A small network was shown many inputs. Here are its activations along a few directions, one row for each input.
Each table varies a few parts of the input and shows all the possible inputs, shuffled.
A made-up example of a description, with smaller parts first: one of 6 places along a line, together with either a single point or one of 9 places along a line or (one of 2 separate values, together with one of 8 places around a ring).
Shared parts are said once, and a part with two or three values counts as separate values.
In the rows, zero is written as 128.

A family of inputs:
r1: [182  62  90  73 142 153 114 104 136 140 136 197]
r2: [ 83 172 148 119 111  64 136  86  91 121  94 106]
r3: [ 98 150 123 141 104  56 156 134  99 174  77 134]
r4: [ 78 185  82 179 136 191 128 206 160  68 250 104]
r5: [122 167 171 174 142 102 148 129 145 125  69  26]
r6: [206  72 138  76 173 167 102 129 152 147 139 198]
r7: [147  39 100  94 109 166  94  94 135 147 125 201]
r8: [127 153 145 183 122  76 150 158 124 160  61  79]
r9: [103 192 171 131 129  88 137  83 127  97  93  41]
r10: [ 76 159 105 158  93 197 143 177  95 111 215 108]
r11: [187  58 136  80 148 149  98 108 143 119 150 214]
What is each input in this table made of? -> either one of 2 separate values or one of 4 places along a line or one of 5 places around a ring

A family of inputs:
r12: [114 117  79 138 111 192 129 181 110 100 241 187]
r13: [212  45 136  69 183 176  76  87 192 110 136 198]
r14: [137  59  57  59 109 165 107 104 113 131 185 239]
r15: [191 120 149 122 191 214 105 180 185 102 197 131]
r16: [ 67 169 111 169  94  48 155 160  83 185  74 130]
r17: [ 19 205 150  98  84  99 140  52  84  68 163  82]
r18: [121 205 195  99 156 101 111  37 133  42 107  18]
r19: [137 166 134 204 159 166 157 200 171 129 125  25]
r20: [159 156 160 175 148  40 165 152 148 167  29  71]
r21: [ 52 169  87 215  79 149 143 206 117 129 171  91]
r22: [203  47 174 100 143  91 117  84 133 170  30 156]
r23: [124  79 104  87  79  97 132  92  66 203  78 208]
Changing only one part turns r17 into r18. The same change can be made to r23. Which row results? -> r22
What is each input in this table made of? -> one of 2 separate values, together with either a single point or one of 5 places around a ring

A family of inputs:
r24: [148 124 142 141 136 104 131 131 145 145  87  96]
r25: [151 133 167 135 152 122 125 121 138 136  87 102]
r26: [112 163 133 144 135 100 130 128 146 113 117  77]
r27: [101 166 126 145 123 100 150 113 125 106 115  83]
r28: [ 74 168 129 135 108  90 140 112  95 131 109  97]
r29: [ 91 160  87 170 104 186 129 170 125 116 183  98]
r30: [187  67 114  82 145 144  98 104 130 135 152 226]
r31: [166  60 112  64 138 200 106 103 151 128 180 199]
r32: [110 126 139 131 111  94 142 115  94 165  81 118]
r33: [ 95 173 144 135 106  89 136 120 112 118 116 103]
r34: [162  42  96  93 132 139  98 118 148 154 118 232]
r35: [188  59 105  69 146 176 100 121 128 121 159 196]
r36: [ 93 136 126 169 116 174 126 171 132  86 203 114]
r37: [138 127 135 142 125 104 152 115 125 138  85 101]
r38: [118 168 159 138 149 119 124 119 140 105 115  84]
r39: [132 132 154 131 108  94 138 122 111 151  86 123]
r40: [109 173 107 150 142 140 152 193 131 126 183 127]
What is each input in this table made of? -> either one of 3 separate values or one of 4 places along a line or (one of 2 separate values, together with one of 5 places along a line)
Change only the choice among 2 separate values in r25. List by row number the other rows that result. -> r38
Change only the place on the line of 5 in r27. List by row number the other rows that result. -> r26, r28, r33, r38

A family of inputs:
r41: [128 162 149 150 147 107 136 128 150 120  94  65]
r42: [115 173 136 172 130 133 144 168 135 116 144  73]
r43: [190  25 106  85 140 199 100 129 147 146 159 220]
r44: [119 152 155 129 123  86 143  99 111 131  82  86]
r45: [ 83 161 128 132  97  94 149 113  95 138 111 106]
r46: [ 85 171 117 170 108 126 145 167 109 131 144  94]
r47: [107 176 142 146 133 135 142 135 133  96 149  71]
r48: [114 152 161 144 122  77 136 109 116 129  79  91]
r49: [ 88 160 123 160  98  98 151 148  99 155 105 107]
r50: [104 176 146 161 132 126 135 146 139  94 149  75]
r51: [124 168 168 148 149 107 129 123 148 108 105  68]
r52: [121 152 150 157 123  89 146 133 114 147  75  87]
r53: [185  30 109  73 137 194  85 105 147 128 163 227]
r54: [ 76 174 121 146 110 127 143 134 104 112 150  92]
r55: [ 84 155 115 148  96  85 147 128 107 148  99 108]
r56: [188  27  96  78 139 191  94 108 151 138 155 222]
r57: [ 72 173 125 160 109 119 137 145 111 110 149  97]
r58: [189  36 106  60 138 198  87  97 138 129 164 219]
r59: [ 78 168 108 161 109 116 144 148 115 123 137  94]
r60: [ 78 161 134 147  95  85 143 124 102 137 109 111]
r61: [118 147 142 145 121  78 141 114 120 140  71  88]
r62: [190  46 105  62 149 162  92 115 142 134 165 252]
r63: [194  40 104  75 152 169 106 137 142 152 160 244]
r64: [194  51 101  50 149 168  93 107 134 135 166 243]
r65: [128 168 163 133 149 116 135 113 142 110 106  64]
r66: [108 170 128 163 131 124 143 150 141 106 136  72]
r67: [132 166 156 160 147 116 139 147 145 128 101  65]
r68: [192  43  92  68 151 159 100 116 146 143 156 245]
Changing only one part turns r60 into r55. The same change can be made to r62. Which row results? -> r68
What is each input in this table made of? -> one of 4 places along a line, together with either one of 2 separate values or one of 5 places around a ring
Change only the choice among 2 separate values in r53. List by row number the other rows that result. -> r62
Which other rows agree with r44 in the place on the line of 4? List them by row number. -> r45, r47, r54, r58, r64, r65

A family of inputs:
r69: [ 89 113 116 122  97  87 139 111  93 169  90 161]
r70: [181  92 148 105 167 157  97 117 149 124 119 146]
r71: [142  98 116 111 123 179 113 154 132 124 196 193]
r72: [164  92 149 109 133 105 132  99 119 136  90 141]
r73: [171  98 143 102 156 116 109  94 174 120  99 139]
r74: [ 65 220 153 144 121  98 145 112 110  82 142  49]
r75: [102 209 145 189 141  73 163 182 131 133 104  57]
r76: [ 75 178 140 199 100 137 149 151 127 117 115  20]
r77: [165  90 111  95 151 189 122 135 147 128 170 161]
r78: [119  98  65 123 116 172 112 152 127 112 199 192]
r79: [134 120 123 109 102  94 128 103  99 164  84 148]
What is each input in this table made of? -> either one of 3 separate values or one of 8 places along a line
